A small network was shown many inputs. Here are its activations along a few directions, one row for each input.
In each table, some parts of the input vary, and every possible input appears once, in random order.
A made-up example of a description, with smaller parts first: one of 8 places around a ring, together with either a single point or one of 11 places along a line or (one of 3 separate values, together with one of 4 places along a line).
Shared parts are said once, and a part with two or three values counts as separate values.

Other details of the inputs vary at random and push rows far along two fixed directions, the same in every table; ignore that.

Rows:
r1: [-16   8   4  -4 -13  -4  -2 -10 -18  17 -18   4 -13   6   8  15]
r2: [ 40  -9  -7  26   6  30  32  37  24 -31  18  23  51   5   4 -16]
r3: [ 50  -7 -12  43  10  14  42  40   2 -32   2   2  39 -12   2  -6]
r4: [-32  18 -37   2  15 -27  42  23 -15   6 -18  -9 -34  18  53  48]
r5: [-34  25 -18   4   3   0  37  15 -17  10 -25  -9 -21  20  40  26]
r6: [  0 -10  11 -19   1  -8 -23 -12  13   3  12   5  -8   8 -21  -2]
r7: [-39  15 -34   6  15 -25  40  19 -23   1 -26  -8 -27  23  48  45]
r8: [ 11   4  15  -7 -13  18 -25 -11   5  10   6   4  -1   4 -25 -20]
r9: [-14  16   8 -12 -12   6 -10  -8   0  16  -8   2 -19   5   4   3]
r10: [ 33  -9 -14  30  21  29  39  51  -1 -36  26  11  62 -25  12 -27]
r11: [ -9 -14  13 -12  -3  -9 -25 -13  19   2   5  -5   0 -10 -33  -7]
r12: [ 34 -14 -29  40  12  10  39  51  12 -36   6   4  45 -15  -4  -8]
r13: [  4   3  12 -10 -13  11 -22 -24   3   9  -1  -1  -8  -4 -26 -26]
r14: [  6  -9  21 -12  -6   6 -35 -14   1  -7  22  -2   4  -4   1 -20]
r15: [-23   8   4 -23  10 -10   2  -7 -20   5   3 -18 -13  -5  24   2]
r16: [ -3   4  10  -7 -10   7 -25 -20   6  15  -1  -4   0 -11 -28 -28]
r17: [-22   2   0 -11  -1 -10   5 -15   3   6  -4 -15 -19   4   0   0]
r18: [  4  -8  14 -11  -7   5 -22 -17  13   5  18   2   6   9 -24 -15]
r19: [  3  -1  13 -18  -8  12 -25 -23  16  -1   5  10  16   6 -19  -7]
r20: [ 11  -3  21  -6 -19   6 -32 -22   0  20   1  17  -2  -7 -20  -9]
r21: [-15   3 -12  -8   2 -22   5  -5  -8  -2 -12 -17 -29   1   3  17]
r22: [-23  -4   1 -14   4 -20   8  -8   2   0  -5 -11 -24   4  -1  12]
r23: [ -1  -6  13 -18   0  -6 -23 -17  19   1   9  18  -7   6 -15   0]
r24: [  6   3  19  -1  -7  -7 -33 -23  -2   4  -2  13   2   1 -20   0]
r25: [ 53 -17 -17  43   6  29  47  41  -3 -24   0  13  43 -11   0 -22]
r26: [ 23   2  22  -2 -11  -3 -35 -20   7   3   9  15   3  -6 -23  -6]
r27: [ 23   0  15   0  -6  -2 -32 -15   1   6  10   1   0  -4 -26  -4]
r28: [-18   7  -3   5   2 -27   3  -2  -9  13 -19 -26 -18  -8   7  15]
r29: [-15   5 -15  -8   1 -22  -1  -1  -8   5  -3 -11 -28   8   8  22]
r30: [-10  -6  16 -17   2  19 -38 -28   0  -2  15   5   5 -11   4  -3]
r31: [ 47 -18 -17  45   7  26  43  46   1 -19  -1   9  51 -15  -2 -25]
r32: [ 16  -6  12  -9 -14   5 -30 -17  -6  21   1   6  -7  -3 -21 -12]
r33: [-40  14 -16  -2  18  -9  34  17 -19   2 -10 -18 -27   9  78  33]
r34: [-40  11 -20  -2  17 -19  40  16  -9   2 -22   0 -22  23  43  41]
r35: [-11  -6  10  -9  -8  -3 -19 -21  14   7   8  -9   2  -9 -28 -17]
Description of these inputs: one of 5 places along a line, together with either a single point or one of 6 places around a ring.
Question: The inputs of r25 and r32 match in every part but the place on the line of 5. If r21 is changed in the same way as r25 into r32, which row does it become?
Answer: r29
Question: Which other rows does r3 become when the place on the line of 5 takes its other values? List them by row number.
Answer: r24, r26, r27, r28
Question: Which other rows does r23 become when the place on the ring of 6 takes its other values? List them by row number.
Answer: r2, r4, r9, r20, r26

Rows:
r36: [-37 -21 -45  21  21 -28  53  41  18 -28  -6 -28  -3  15   2  13]
r37: [-40  -9  13 -56  16 -11 -23 -19  37  -8  24 -12  -5   0  -4 -13]
r38: [ 32  -3 -24  45   0  13  67  41   5  -6 -27  22  45   1 -19 -15]
r39: [  4   1 -14  36  20  20  51  32 -14 -20  -7  25  39   6  51   5]
r40: [  4  -2  13  22  19  22  21  16 -12  -9  -6  -3  27   9  42   4]
r41: [ -1 -22 -29  11  38  -9  39  50  22 -51  27   6  40 -12   8  16]
r42: [-10   5 -47  24  10   4  57  55 -20 -18 -24  16  10  11  62  51]
r43: [-39  16   0 -21  -6 -27 -23 -22 -27  23 -21   8 -14   2  11  26]
r44: [ 14   9  13 -10 -16 -19 -43 -41   5  12 -14  10   0 -13 -48  -8]
r45: [ 13   7  37 -23 -19  41 -62 -47  20   7  19  33  35  -9 -47 -55]
r46: [ -2   8 -32  39  27  -5  57  58 -24   2  -4 -13   5 -13  58  28]
r47: [-45  16 -18 -13  -6 -20  21 -20 -12  40 -57  -9 -70  17  -2  44]
r48: [-50  37  27 -25  -9  11 -18 -23 -14  31 -10 -28 -32  12  21   0]
r49: [ 89 -24   2  34  -4  36   2  51  26 -52  54  68  75  11 -28 -14]
r50: [ 39 -14  40 -39 -24  48 -76 -38   4  -3  36   8  23 -31 -59 -91]
r51: [ 19 -31  13 -10  29   9  14  13  42 -56  45  17  47 -17  -8 -13]
r52: [-36   8  24 -17  -2 -15 -26 -28 -16  31  -1 -21 -41 -10  34   6]
r53: [-53  25  -9 -40  -1  -5   4 -21  -6  38   4  -6 -56  51  51  40]
r54: [-44   6  11 -29 -16  -8 -31 -42 -10  12 -18   4 -32  15  34  30]
r55: [-13  -6  18 -33   9   0 -18 -31 -31  14  -1 -20 -31 -17  20 -12]
r56: [ -6  -1 -16 -10  -2 -35 -15 -30 -32  20 -15 -50 -39 -12   0   2]
r57: [-19  20 -45  23   6  37  69  37  -4 -10  -6   5   9  19  68  29]
r58: [ 46 -26  39  -1 -44  10 -68 -35  26  18  15   6  18 -30 -96 -66]
r59: [-46   8   7 -33  -2 -29  -6 -24 -15  23  -1   0 -51  47  58  48]
r60: [ 28 -25  20 -14 -39   2 -40 -40  -4  17   1 -14   4 -24 -78 -57]
r61: [-24  16  24 -28 -16  12 -38 -23   0  31   8 -16 -18 -15   4 -32]
r62: [-12  22   5 -22  -3 -46 -20 -21  -2  11 -10   0 -69  32  -4  34]
r63: [ 76 -19 -21  46  -1  30  20  42  26 -49  -6  36  54 -11 -25 -13]
r64: [-38  22  20 -15   0 -19 -28 -20 -23  28 -17 -16 -35   2  12  31]
r65: [ 34  15 -12  52   8   2  47  44  -4 -18 -12 -17  24   0   9  15]
r66: [ 61 -14  15  42 -16  31  18  24  19  -8   3   5  54  -9 -55 -35]
r67: [ 11 -18 -39  34  28 -24  43  40  27 -64  23 -14  30  -4  -5  12]
r68: [ 22   5  20   0 -21 -23 -48 -30   7  19  10 -18 -14 -28 -41 -14]
r69: [-11   0 -30  15  22  -4  37  29 -40   6  -9 -23 -10 -19  39  20]
r70: [ 34 -14  17  -4  -9   0 -34 -18  28  16   4  36 -18  22 -65 -14]
Question: The inputs of r43 and r45 match in every part but one. If r46 is changed in the same way as r43 into r45, which row does it become?
Answer: r61
Question: What do these inputs look like to the network?
Answer: one of 5 places along a line, together with either a single point or one of 6 places along a line
Question: List by row number the other rows that have the place on the line of 5 in common with r58.
Answer: r36, r38, r47, r60, r66, r70
Question: Which other rows does r53 become when the place on the line of 5 takes its other values? List them by row number.
Answer: r49, r59, r62, r70
